These are the activations of a small neural network, seen along a few directions. Each row is one input.
In each table, some parts of the input vary, and every possible input appears once, in random order.
Descriptions start from the smaller parts, as in this example, which fits no table here: one of 6 places along a line, together with either a single point or one of 9 places around a ring or (one of 3 separate values, together with one of 8 places around a ring).
Shared parts are said once, and a part with two or three values counts as separate values.
In the rows, 128 means zero.

A family of inputs:
R1: [112 152 113 108 137 156 123  74 110 136 156 151 150]
R2: [133 135 105 109  99 140 138  84  74 122 156 126 124]
R3: [146 123  96 122  68 119 133  84 114 120 129 124  98]
R4: [110 161 102 108 122 152 128  72 157 146 148 164 144]
R5: [108 131 159 133 166 135 122 159 177 135 120 125 137]
R6: [134 102 150 134 145 123 125 181  99 122 111 104 129]
R7: [104 118 157 134 188 133 122 169 137 129 121 135 145]
R8: [114 115 145 124 167 139 123 169 162 135  83 135 134]
R9: [160 121  89 139  52  97 136  92 117 103 136 114  92]
R10: [130 127  98 101  87 138 139  88  83 131 136 130 118]
R11: [121 124 144 159 151 117 123 162 220 144  99 141 135]
R12: [135  91 147 133 134 120 128 188 127 126  84 115 130]
R13: [116 152  98 102 120 160 135  68 137 137 128 156 128]
R14: [139 129 107 116  90 136 135  85 102 130 124 136 116]
R15: [155 116 152 163 120  83 123 189 113  98 137  90 104]
R16: [109 127 162 123 170 140 127 173 145 141 102 131 144]
R17: [103 122 144 126 173 136 122 156 192 146  97 145 149]
R18: [138  89 147 146 126 101 124 180 140 123  86 109 119]
R19: [107 152 111 112 138 152 131  76 110 135 164 158 141]
R20: [110 153 103 109 132 157 130  62 163 150 135 167 143]
R21: [139 129 100 123  72 123 133  89 114 122 131 137 113]
R22: [112 140 156 144 175 123 112 169 167 133 135 124 145]
R23: [122 171 115 126 135 142 119  75 140 136 171 148 142]
R24: [112 169 112 122 138 151 131  81 117 135 175 143 144]
R25: [153 105 149 146 132 101 127 187  85 106 134  85 109]
R26: [146  85 142 146 116  98 126 178 139 119  82 102 109]
R27: [146 104 158 134 144 112 134 188  74 107 130  88 122]
R28: [111 118 152 129 175 130 115 168 183 144 104 138 145]
R29: [115 160 116 103 125 161 137  75 119 143 144 154 139]
R30: [113 164 115 117 129 149 127  67 150 141 158 149 132]
R31: [127 157 100 140 107 134 133  68 193 153 137 163 130]
R32: [154  86 135 159 100  74 129 182 141 109  92  90 101]
R33: [106 141 154 142 183 131 122 177 142 128 134 124 152]
R34: [134 128 100 111  84 142 138  88 102 126 131 136 125]
R35: [130 100 147 133 133 111 124 180 131 133  86 113 122]
R36: [150 141 111 111  98 128 140  98  52 109 174 114 117]
R37: [130  91 145 125 136 117 128 181 110 133  91 106 125]
R38: [114 117 159 131 185 137 116 172 132 131 109 131 154]
R39: [165 144 112 150  75 103 128  94  89 100 175 110 106]
R40: [158 134 109 126  91 120 135  93  60 105 173 108 106]
Q: The inputs of R10 and R37 match in every part but one. If R34 is changed in the same way as R10 into R37, which row does it become?
A: R12
Q: The inputs of R16 and R29 match in every part but one. If R15 is changed in the same way as R16 into R29, which row does it become?
A: R39
Q: What is each input in this table made of?
A: one of 2 separate values, together with either a single point or one of 9 places around a ring or one of 10 places along a line
Q: Change only the place on the ring of 9 in R4. List by row number the other rows that result.
A: R1, R13, R19, R20, R23, R24, R29, R30

A family of inputs:
R41: [152 108  88 127  38 116 143  75 127 122  92 134  90]
R42: [108 185 109 105 138 174 136  37 110 148 176 166 139]
R43: [152  83 173 171 126  76 128 234 147 110  87  85 113]
R44: [153 101  92 118  52 110 131  89 129 130 103 117  97]
R45: [146 125 121 131  99 108 136 139  77 112 165 106 129]
R46: [151 104 100 134  59 101 138 121 123 116 112 121 107]
R47: [133 194  81 108 102 170 135   5 150 136 186 167 124]
R48: [ 89 111 176 115 210 150 114 202 152 139  88 134 152]
R49: [100 157 129 122 162 144 121 111 138 139 167 161 162]
R50: [110 157 114 137 131 126 115  87 174 139 154 157 148]
R51: [104 140 100 107 108 149 122  58 197 149 102 170 128]
R52: [110 117 177 172 193 107 115 222 232 138  89 121 136]
R53: [135 103 142 127 132 119 132 181  70 105 130  98 133]
R54: [167 155  73 122  51 134 143  29  83 101 179 122  90]
R55: [111 138 110 124 114 136 130  98 190 150 112 172 146]
R56: [105 109 184 134 213 132 116 232 180 149  73 119 150]
R57: [133  82 165 120 155 114 126 226  86 120  89  85 113]
R58: [101 171 133  98 179 168 126  99  95 139 172 146 164]
R59: [117 138  85 112  96 152 135  48 186 162  88 182 125]
R60: [ 96 135 143 115 189 159 121 161 134 142 128 144 172]
R61: [147 125 110 150  80  90 124 105 108  97 152 107 107]
R62: [110 108 167 158 193 107 120 209 211 140  79 138 147]
R63: [145  78 180 144 161  94 121 248 113 115  73  73 102]
R64: [154  78 167 177 139  66 130 240 164 111  94  77 102]
R65: [107 171 122 106 152 173 128  61  98 140 181 153 154]
R66: [148 146 102 119  85 136 143  61  46 117 174 120 102]
R67: [152 137 113 118  97 141 126  87  37 111 175 108 122]
R68: [146 129 128 116 128 131 130 118  27 108 167 102 132]
Q: What is each input in this table made of?
A: one of 2 separate values, together with either a single point or one of 4 places along a line or one of 9 places along a line
Q: The inputs of R46 and R55 match in every part but the choice among 2 separate values. If R43 is changed in the same way as R46 into R55, which row does it become?
A: R62
Q: Start at R41 and move only the place on the line of 9, one step at a time. The first step leads to R44. Which rows follow, in order?
A: R46, R61, R45, R68, R67, R66, R54

A family of inputs:
R69: [112 146 160 115 179 147 120 152  58 122 167 115 149]
R70: [ 99 176 102  97 137 171 126  56 140 150 162 171 163]
R71: [ 94 105 154 114 187 138 119 182 113 138 118 138 164]
R72: [143 139  76 114  52 118 138  53 132 125 131 134 102]
R73: [117 138 165 120 194 140 127 177  87 127 144 115 155]
R74: [ 98 120 165 114 192 146 123 181 112 139 127 124 164]
R75: [151 126  81 113  48 131 147  57 147 130  98 140  98]
R76: [139  76 143 135 108  88 131 203 104 115  95  87 110]
R77: [107 130 171 124 193 140 119 172 103 136 136 123 159]
R78: [139 107  78 107  49 133 131  55 152 149  80 149  97]
R79: [106 170 107 107 138 167 129  45 130 138 170 163 146]
R80: [129  92 113 138  89 106 125 149 197 136  51 132 119]
R81: [ 99 152 150 150 192 128 115 169 225 146 117 151 152]
R82: [161 152  76 140  39 107 132  38 102 116 194 138 112]
R83: [ 96 128 139 122 169 159 128 139 191 162  88 169 154]
R84: [162  89 154 143 120  94 131 189  96 114 104  87 109]
R85: [139 102 133 156 104  97 126 159 214 127  75 119 101]
R86: [144 114 132 174 115  80 122 180 234 121  83 119 103]
R87: [134  99 125 152 103 101 133 149 195 128  49 130 107]
R88: [157 141  78 126  60 112 136  36 107 112 171 127  95]
R89: [117 137 166 123 186 149 126 164  73 126 158 116 147]
R90: [155 133  78 120  52 122 139  46 126 113 147 134  96]
R91: [141 107 141 187 124  80 115 191 223 128  93 111 120]
R92: [168  92 148 149 115  98 131 184  78 102 114  82 115]
R93: [ 96 151 101  88 135 183 124  60 155 171 114 179 149]
R94: [115 190 106 113 134 159 128  38 111 130 211 164 155]
R95: [140  59 139 132 115  94 126 191 105 110  86 101 113]
R96: [ 96 145 148 135 179 139 120 149 206 148 105 151 149]
R97: [165  95 148 141 109 100 136 180  60 101 132  79  87]
R98: [108 139 160 159 197 128 112 175 216 140 119 141 157]
R99: [115 146 153 117 166 152 130 135  51 112 173 113 142]
R100: [169 117 119 132  79 114 134 124  32 100 161  88  93]
R101: [112 180 100 115 142 159 131  45 113 139 193 161 147]
R102: [163 103 129 139  87 103 134 144  36  95 150  78  99]
R103: [106 166 107  94 132 176 141  63 151 154 130 173 149]
R104: [116 159 137  98 166 158 128 122  47 120 189 119 140]
R105: [ 93 132 139 118 180 151 122 146 197 148  95 164 159]
R106: [165 110 143 142  96  97 131 162  44  97 134  77  88]
Q: The inputs of R77 and R84 match in every part but one. If R105 is changed in the same way as R77 into R84, which row does it become?
A: R87
Q: What is each input in this table made of?
A: one of 2 separate values, together with either one of 5 places along a line or one of 6 places along a line or one of 8 places along a line
Q: Change only the place on the line of 8 in R104. List by row number the other rows that result.
A: R69, R71, R73, R74, R77, R89, R99
Q: Change only the place on the line of 8 in R76. List by row number the other rows that result.
A: R84, R92, R95, R97, R100, R102, R106

A family of inputs:
R107: [128 153 121 121 143 148 138 102  93 118 170 135 126]
R108: [121 144 117 108 123 146 140 109  74 120 165 124 123]
R109: [127 131 145 132 164 128 130 166 120 113 138 119 135]
R110: [146 133  70 114  48 127 134  27 102 130 144 150 113]
R111: [ 85 141 159 116 204 167 124 146 149 159 113 159 175]
R112: [148 114 114 119 115 122 137  96  48 109 156 106 111]
R113: [161 130  72 118  34 126 145  42 100 122 141 121  94]
R114: [138 135 114 112 108 142 136 108  61 115 150 119 127]
R115: [131  90 166 157 168  98 117 210 187 125  80 120 113]
R116: [127  98 161 172 165  85 102 219 202 130  98 114 142]
R117: [144  79 157 143 127  83 121 228 162 128  59  95 119]
R118: [ 92 171 129  97 176 185 132  89 133 156 147 164 169]
R119: [137 168  87 136  73 135 129  40 156 132 174 150 136]
R120: [138 149  84 114  53 142 146  41 129 127 143 145 120]
R121: [122  90 165 145 148 101 128 219 174 119  70 104 102]
R122: [116 108 145 121 154 117 124 160  99 113 133 114 135]
R123: [120 140 149 150 164 119 112 168 135 118 153 118 142]
R124: [107 181  91  98 107 180 136  24 181 168 131 188 150]
R125: [142 150  79 123  76 134 134  22 138 137 157 168 124]
R126: [125 169 130 138 141 137 121 105 104 126 188 130 140]
R127: [134 116 140 116 126 120 122 175  82 119 126 101 128]
R128: [147  64 157 153 132  80 119 214 148 114  63  89  87]
R129: [ 88 109 174 143 204 136 120 195 220 162  49 154 160]
R130: [148 107 147 125 119 115 124 168  75 113 126  85 103]
Q: What is each input in this table made of?
A: one of 4 places along a line, together with either a single point or one of 5 places along a line
Q: The inputs of R119 and R126 match in every part but the place on the line of 4. If R110 is changed in the same way as R119 into R126, which row does it become?
A: R114
Q: Which other rows agree with R116 in the place on the line of 4? List them by row number.
A: R115, R117, R121, R128, R129
